Each row below holds a small network's activations on one input, seen along a few directions.
In each table, some parts of the input vary, and every possible input appears once, in random order.
A made-up example of a description, with smaller parts first: one of 3 separate values, together with either a single point or one of 11 places along a line or (one of 4 places along a line, together with one of 8 places around a ring).
Shared parts are said once, and a part with two or three values counts as separate values.
(in the rows, 128 means zero)

Other details of the inputs shift rows strongly along three fixed directions, in all tables alike. That doesn't count.

Rows:
R1: [147 121 162  69 146 112 141 108  92 134 176]
R2: [126 142 129 133 152 133 129 131 121 113 107]
R3: [125 145 136 127 150 140 137 135 138 120 113]
R4: [162  91  85 147  86 132 107 136 138 150 138]
R5: [164  90 113 137  82 127 105 137 155 162 132]
R6: [127 145 132 135 149 138 134 124 127 112 110]
R7: [127 116 147  78 129 109 150 101  80 127 183]
R8: [169  93 116 100 109 162 148 121 128 152  88]
R9: [100 134 129 128 136 142 142 130 141 118 122]
R10: [108 133 131 122 144 133 137 140 142 119 115]
R11: [ 96 133 140 129 127 130 140 131 132 128 114]
R12: [150 117 152  77 153 109 135 104  79 122 172]
R13: [144 127 128 114 119  96 107 112 113 125 233]
R14: [115 147 129 137 134 131 137 115 120 118 109]
R15: [110 136 134 124 141 138 142 134 147 117 118]
R16: [127 149 121 176 122  98  87 138 136 126 148]
R17: [135 150 135 164 129 103  85 154 151 133 148]
R18: [ 98 137 136 126 127 138 140 127 138 123 118]
R19: [143  75 100 102 108 161 150 127 128 147  97]
R20: [162  89  96 115 112 159 151 109 115 141  92]
R21: [124 142 133 125 153 135 132 141 133 121 110]
R22: [124 144 144 136 140 127 131 125 117 122 102]
R23: [184 103 106 147  89 135  98 123 140 152 128]
R24: [116 141 119 136 146 129 134 125 117 114 110]
R25: [121 149 134 159 112 110  94 142 168 130 157]
R26: [102 134 126 135 132 125 140 135 116 119 113]
R27: [103 143 128 134 124 134 144 124 124 118 116]
R28: [ 97 129 134 128 135 129 136 137 130 124 114]
R29: [120 141 133 160 120 101  90 153 160 131 153]
R30: [114 143 134 139 134 123 136 119 114 123 105]
Description of these inputs: one of 5 places around a ring, together with one of 6 places around a ring.
Question: Change only the place on the ring of 6 in R6. List by row number the other rows that result.
Answer: R3, R9, R13, R15, R20
Question: Change only the place on the ring of 6 in R21. List by row number the other rows that result.
Answer: R2, R4, R10, R19, R24

Rows:
R31: [ 62 187 155 169 146  90 103 147 145 102 173]
R32: [154 120 111 151 109 129 104 147 144 150 115]
R33: [ 92 205 161 170 166 100  91 139 150 100 165]
R34: [118 126 151  95 147 131 156 103  94 114 122]
R35: [122 132 158  90 150 132 154 107  97 126 120]
R36: [147 123 139 118 118 113 115 107 109 139 167]
R37: [149 116 109 162 101 133 106 124 142 135 119]
R38: [123 126 159  90 151 131 153 109  99 118 120]
R39: [143 121 127 117 118 107 118 117 101 139 168]
R40: [128 108 122 114 118 119 126 119 117 133 182]
R41: [160 120 134 110 134 118 117 119 125 126 171]
R42: [149 118 133 111 123 103 119 128 110 137 166]
R43: [125 132 120 134 135 160 147 120 129 125  76]
R44: [140 109  98 146 111 128 107 130 158 141 125]
R45: [106 128 155  80 134 132 164 117 110 123 128]
R46: [154 112 112 150 112 126 103 149 146 139 115]
R47: [159 119 115 152 115 138 102 134 153 136 120]
R48: [119 126 148  95 146 128 161 107  95 113 123]
R49: [124 126 156  90 151 127 158 114 101 117 121]
R50: [127 106 130 111 115 115 126 122 116 137 179]
R51: [133 114 113 147  82 131 118 134 150 145 122]
R52: [144 118 100 162 101 131 104 130 133 142 119]
R53: [108 119 140  84 157 144 163 125 114 118 137]
R54: [154 115 107 153 116 135  99 142 146 135 119]
R55: [120 128 140  96 149 132 162 103  96 108 127]
R56: [111 119 119 121 135 160 153 142 143 126  85]
R57: [157 119 146 109 131 117 111 119 122 132 166]
R58: [103 119 150  84 144 132 162 123 107 124 130]
R59: [138 119 104 145  92 140 117 134 157 138 128]
R60: [ 82 204 160 176 150  86  99 135 137 105 165]
R61: [ 36 200 159 148 186 102 139 129 134  82 122]
R62: [127 133 115 133 135 153 156 127 133 120  77]
R63: [157 124 145 109 130 118 111 117 121 140 166]
R64: [124 129 142  93 156 141 156 103 101 108 127]
R65: [142 110 136  99 133 107 114 122 133 140 168]
R66: [ 63 189 146 174 147  95 103 144 147  98 175]
R67: [153 118 115 150 111 132  99 143 142 149 115]
R68: [150 121 134 116 117 107 125 113 112 135 169]
R69: [105 114 119 126 128 138 150 125 134 131  73]
R70: [115 120 113 137 130 150 147 126 117 118  73]
R71: [124 138 138  92 154 140 162 104 100 117 128]
R72: [141 117 134 102 122 124 121 124 135 133 178]
R73: [159 129 133 111 131 120 117 117 123 136 171]
R74: [133 112 106 153  89 136 115 132 153 141 128]
R75: [114 121 139  79 163 131 156 114 119 119 127]
R76: [ 50 207 133 198 160 125 130 153 145  93  68]
R77: [137 108 137 102 125 101 116 119 126 142 167]
R78: [123 134 155  89 149 129 159 111  98 127 121]
R79: [114 124 120 136 126 147 145 127 114 131  70]
R80: [119 134 130  92 155 136 160 112  92 116 128]
R81: [153 121 107 153 114 137 100 140 145 143 119]
R82: [134 103 115 147  99 132 113 147 151 151 125]
R83: [147 117  95 160 101 125 113 137 136 138 120]
R84: [ 82 200 145 175 161  97  91 140 137  97 166]
R85: [141 119 141  98 114 118 122 126 133 137 173]
R86: [144 114 120 118 123 109 119 116 104 124 172]
R87: [142 113 131 117 121 108 113 116 102 130 168]
R88: [127 126 122 126 138 145 150 144 129 128  72]
R89: [160 124 140 109 130 112 120 124 125 136 167]
R90: [126 122 116 127 143 152 147 140 129 118  75]
R91: [135 107  99 149 105 142 116 141 152 140 133]
R92: [161 125 132 109 132 117 122 120 126 131 172]
R93: [146 119 138 112 124 109 111 120 106 141 165]
R94: [121 123 109 133 138 151 150 133 124 115  76]
R95: [133 117 104 150  84 135 118 131 151 140 126]
R96: [120 118 125 129 132 141 147 139 121 125  68]
R97: [110 114 127 121 134 156 152 146 141 132  83]
R98: [147 124 131 120 120 117 116 103 110 134 171]
R99: [146 115 103 159  98 121 112 140 135 143 116]
R100: [146 114 138 113 125 108 110 123 108 133 165]
R101: [116 119 117 136 127 142 149 134 117 121  71]
R102: [126 127 117 134 136 155 151 126 132 115  77]
R103: [125 120 128 126 140 150 141 139 127 125  70]
R104: [119 136 140  96 147 134 163 100  94 119 127]
R105: [139 107 115 142 105 135 111 150 158 148 126]
R106: [148 117 122 116 130 118 112 116 111 123 173]
R107: [107 119 134 120 119 150 154 136 139 133  78]
R108: [135 110  99 151 102 140 113 141 154 139 131]
R109: [137 115 105 148  97 141 114 135 158 139 130]
R110: [142 112 121 140  99 136 111 145 162 147 125]
R111: [159 124 119 150 108 132 107 139 151 151 115]
R112: [132 110 114 148  87 132 116 135 150 146 124]
R113: [156 119 119 152 102 124 112 138 147 147 114]
R114: [114 128 124 117 125 160 155 135 146 125  82]
R115: [120 127 124 129 130 144 148 137 119 136  68]
R116: [154 125 125 109 133 117 116 124 115 136 172]
R117: [ 90 200 148 168 167  90  98 153 146  96 167]
R118: [122 130 116 137 128 149 158 123 126 122  74]
R119: [121 131 129  91 156 133 163 116  95 111 129]
R120: [ 96 193 144 210 143 107  83 167 182 106 111]
Question: Changing only one part turns R111 into R104. The same change can be made to R88. Which row results?
Answer: R83
Question: Changing only one part turns R96 into R94. The same change can be made to R42. Which row results?
Answer: R119
Question: Changing only one part turns R107 into R112. The same change can be made to R113. Which row results?
Answer: R68
Question: Describe the family of inputs behind these rows.
Answer: one of 6 places around a ring, together with either a single point or one of 4 places along a line or (one of 2 separate values, together with one of 5 places around a ring)
Question: Change only the place on the line of 4 in R72. List by row number the other rows that result.
Answer: R53, R56, R114
Question: Change only the choice among 2 separate values in R57. List by row number the other rows that result.
Answer: R103
Question: Change only the place on the line of 4 in R105. List by row number the other rows that result.
Answer: R85, R97, R110
Question: Change only the place on the ring of 5 in R78. List by row number the other rows that result.
Answer: R35, R38, R49, R113

Rows:
R121: [140 106 115 133  90 114 102 111 156 149 176]
R122: [191  71 102  84 106 165 153 106 122 148 123]
R123: [189  62  91  91 111 160 144 101 106 141 118]
R124: [123 165 171 118 146  97 117 126 119 124 170]
R125: [120 161 157 109 158 102 117 140 128 121 176]
R126: [120 160 159 128 151  87 114 124  99 121 166]
R127: [ 86 146 149 126 171 144 167 130 102 107  36]
R128: [177 101 107 135 111 125  92 128 150 139 175]
R129: [136 123 132  76 156 149 175  91  86 107 127]
R130: [138 155  96 193 112 137 107 145 158 128  96]
R131: [150 109 113 136  79 129 102 131 135 159 181]
R132: [183 115 106 134 101 124 102 130 145 149 175]
R133: [ 76 197 165 166 168 110 121 160 145 109  92]
R134: [107 108 144  67 130 137 187 109 100 113 134]
R135: [ 97 147 110 179 102 126 113 141 179 139  99]
R136: [140  96 113 123 122 177 148 141 157 137  40]
R137: [143  96  89 144 119 163 146 128 112 135  30]
R138: [ 92 139 150 118 136  98 127 132 128 102 185]
R139: [ 92 154 153 123 132 121 122 120 121 115 190]
R140: [135 154 101 198 103 127 103 138 142 132  87]
R141: [117 150 163 130 152  94 108 113 107 109 167]
R142: [191  70  98  98  93 152 146  89  89 149 111]
R143: [180 111 104 132 111 119  98 139 141 150 174]
R144: [103 125 105 181 101 122 111 170 169 128 101]
R145: [ 88 156 155 128 159 152 175 114 107 104  38]
R146: [ 51 192 148 168 140 112 145 159 152  95 109]
R147: [ 92 154 147 120 140 111 122 135 112 124 187]
R148: [102 111 136  63 147 130 176 104 100 131 130]
R149: [ 62 145 136 114 150 146 194 150 119 104  54]
R150: [129 113 136  82 156 136 162  90  70 108 119]
R151: [132 149  97 197 111 122  99 147 138 133  85]
R152: [ 89 144 148 120 145 114 115 134 115 118 187]
R153: [175  99 132 134 103 113  83 128 144 151 163]
R154: [179 116 123 125  98 120  97 136 151 156 171]
R155: [134 125 155  76 146 130 172  96  72 126 114]
R156: [ 88 141 143 115 150  94 118 120 132 119 181]
R157: [121 160 174 119 147 102 115 119 125 117 171]
R158: [113  89 103 134 104 187 153 136 140 139  51]
R159: [130 109 161  64 164 133 161 116  89 127 115]
R160: [188  70 118  74 102 162 148 111 128 156 118]
R161: [132 138 102 181 130 137  99 162 173 128  99]
R162: [136 149  92 190 120 133 104 154 154 130  94]
R163: [132 140  93 191 127 133  97 153 158 123  95]
R164: [173 101 119 125 113 116  86 143 150 151 169]
R165: [ 87 140 147 116 145  99 119 111 137 112 182]
Question: Describe the family of inputs behind these rows.
Answer: one of 5 places around a ring, together with either one of 3 separate values or one of 6 places around a ring
Question: Changing only the place on the ring of 5 turns R133 into R124. The same change can be made to R149. Which row results?
Answer: R146
Question: Change only the place on the ring of 6 in R122. List by row number the other rows that result.
Answer: R129, R142, R145, R157, R160
Question: Which other rows agree with R127 in the place on the ring of 5? List them by row number.
Answer: R137, R144, R152, R156, R159, R161, R163, R164
